Each row below is a small network's average activation on inputs in which a field has the value named, seen along a few directions.
Related values have similar rows: they may be neighbours, one step apart, or belong to one group.
(in the rows, 500 means zero)
Random noise pushes rows far along 6 fixed directions. That doesn't count. These rows show it; they differ only by the noise:
490 691 471 455 475 583 618 601 466 639 454 724 408 456 571 313 508
573 529 633 408 176 572 470 531 299 618 548 440 249 368 355 555 585
481 342 558 399 616 627 522 529 813 159 483 169 302 443 134 854 532
615 487 556 675 691 318 471 517 586 514 659 333 529 437 528 692 442
649 391 402 438 627 525 326 606 517 577 603 474 756 630 549 744 473
365 595 589 465 367 633 686 548 477 472 371 512 212 217 317 414 548
725 516 437 203 387 573 247 459 493 620 654 631 598 740 662 539 299
457 449 572 461 368 639 561 616 431 480 438 374 322 313 235 653 659


Field KOFA:
buse: 374 336 429 265 331 862 448 573 446 421 313 492 534 405 328 642 643
purov: 363 432 340 240 639 654 510 386 782 211 308 537 583 683 324 550 441
sugi: 508 665 446 676 884 451 743 487 814 276 514 374 313 583 426 544 564
mup: 662 723 627 586 338 297 605 458 491 508 688 560 96 841 478 348 715
vor: 400 520 652 743 416 289 637 325 551 312 541 337 249 402 374 413 564
dadiz: 437 239 484 344 385 644 294 579 339 618 452 448 798 376 522 670 467
liri: 283 603 334 669 935 411 722 468 727 385 349 531 642 518 478 451 480
nif: 387 413 585 654 820 421 653 460 869 144 484 253 407 285 429 512 320
guger: 340 394 645 848 538 438 629 509 414 429 356 414 463 97 454 432 591
gok: 565 421 343 277 580 726 454 706 586 472 425 600 615 861 508 393 660
dud: 610 437 541 677 276 372 494 567 178 620 547 374 533 575 321 663 831
simog: 522 339 566 394 423 547 340 402 604 352 486 418 554 670 537 548 421
sako: 506 341 566 373 406 545 295 407 474 469 540 314 500 392 432 696 307
paf: 338 438 443 81 262 635 368 218 476 389 391 502 494 376 435 501 232
fubad: 401 317 518 579 563 448 466 401 651 235 478 364 572 533 459 550 428
KOFA is arranged as a ring.
- A walk along KOFA starts at sako and steps to its neighbour buse. Put sugi, mup, vor, dadiz, liri in the order it reaches them. => sugi, liri, mup, vor, dadiz
- List every value one step from guger, in the order listed. => gok, simog

Field GEM:
zefir: 302 451 529 561 596 424 484 353 559 402 382 572 690 318 610 314 290
gul: 615 704 603 811 655 70 540 267 553 513 740 352 353 512 607 540 458
pel: 690 508 658 942 531 227 591 660 340 608 660 212 290 517 303 818 979
govip: 731 518 415 421 677 488 273 560 564 628 738 516 653 637 704 657 419
zitom: 675 647 486 433 616 511 511 607 643 518 633 623 392 703 617 415 426
vad: 488 523 566 729 604 312 579 530 557 478 544 564 509 637 686 340 535
zezum: 611 687 629 460 164 377 495 328 302 691 626 645 273 412 615 273 283
kub: 801 392 504 257 280 578 178 461 454 544 648 363 460 882 468 626 616
sudo: 739 610 487 664 780 337 514 666 573 695 697 420 480 719 610 577 633
lesem: 219 362 583 480 395 590 530 294 619 155 336 354 491 173 445 337 268
moda: 506 543 445 553 500 343 517 490 422 591 489 471 582 574 497 590 639
reg: 424 597 444 869 881 510 724 819 476 686 459 602 692 282 650 547 621
zemoz: 436 329 332 465 699 656 570 668 655 354 373 422 646 726 244 774 768
malo: 540 445 497 352 65 671 505 705 91 759 459 601 440 505 285 532 773
Each value of GEM is a pair of two hidden parts, and every pair occurs once (2 first parts, 7 second parts).
- Changing only the second part turns zitom into gul. sudo has the same second part as zitom; what does that change turn sudo into? => moda
- Changing only the second part turns reg into zezum. govip has the same second part as reg; what does that change turn govip into? => malo
- Changing only the second part turns zefir into zemoz. kub has the same second part as zefir; what does that change turn kub into? => pel

Field MOR:
raz: 439 559 354 355 415 545 494 399 416 639 428 749 721 558 625 324 418
rebok: 423 416 539 488 443 597 519 520 488 509 412 523 478 356 532 365 419
gavi: 498 405 547 521 353 482 378 426 320 565 541 556 614 406 638 381 371
zuk: 521 516 550 422 402 434 472 385 508 426 566 342 343 503 331 613 431
nis: 589 500 482 336 552 604 471 569 674 494 505 545 480 650 551 481 484
deki: 514 533 512 349 409 691 501 561 499 474 438 541 358 499 411 504 470
teb: 501 324 567 540 535 452 383 469 508 415 572 151 533 364 339 899 454
memag: 480 223 448 306 238 609 201 423 248 515 462 450 806 488 506 714 448
mig: 497 552 512 383 490 376 392 189 608 397 534 552 536 521 670 307 173
nure: 603 625 540 483 433 406 547 460 519 549 630 492 330 567 474 495 512
zom: 519 616 551 624 391 402 517 513 362 633 532 663 439 569 672 284 564
vos: 550 496 393 356 449 570 392 516 411 560 537 552 643 594 540 648 457
subu: 513 569 520 734 757 410 573 605 523 567 521 489 512 372 569 485 527
pibi: 509 387 526 414 553 624 488 538 707 274 483 455 478 581 390 551 497
kugo: 747 634 474 493 515 381 490 511 581 562 661 504 330 920 509 517 738
MOR is arranged as a ring.
- A walk along MOR starts at teb and steps to its neighbour deki. Put raz, gavi, nure, zom, vos in the order it reaches them. => gavi, zom, raz, nure, vos
- List every value one step from mig, in the order listed. => memag, kugo
- List every value one step from nis, in the order listed. => rebok, subu
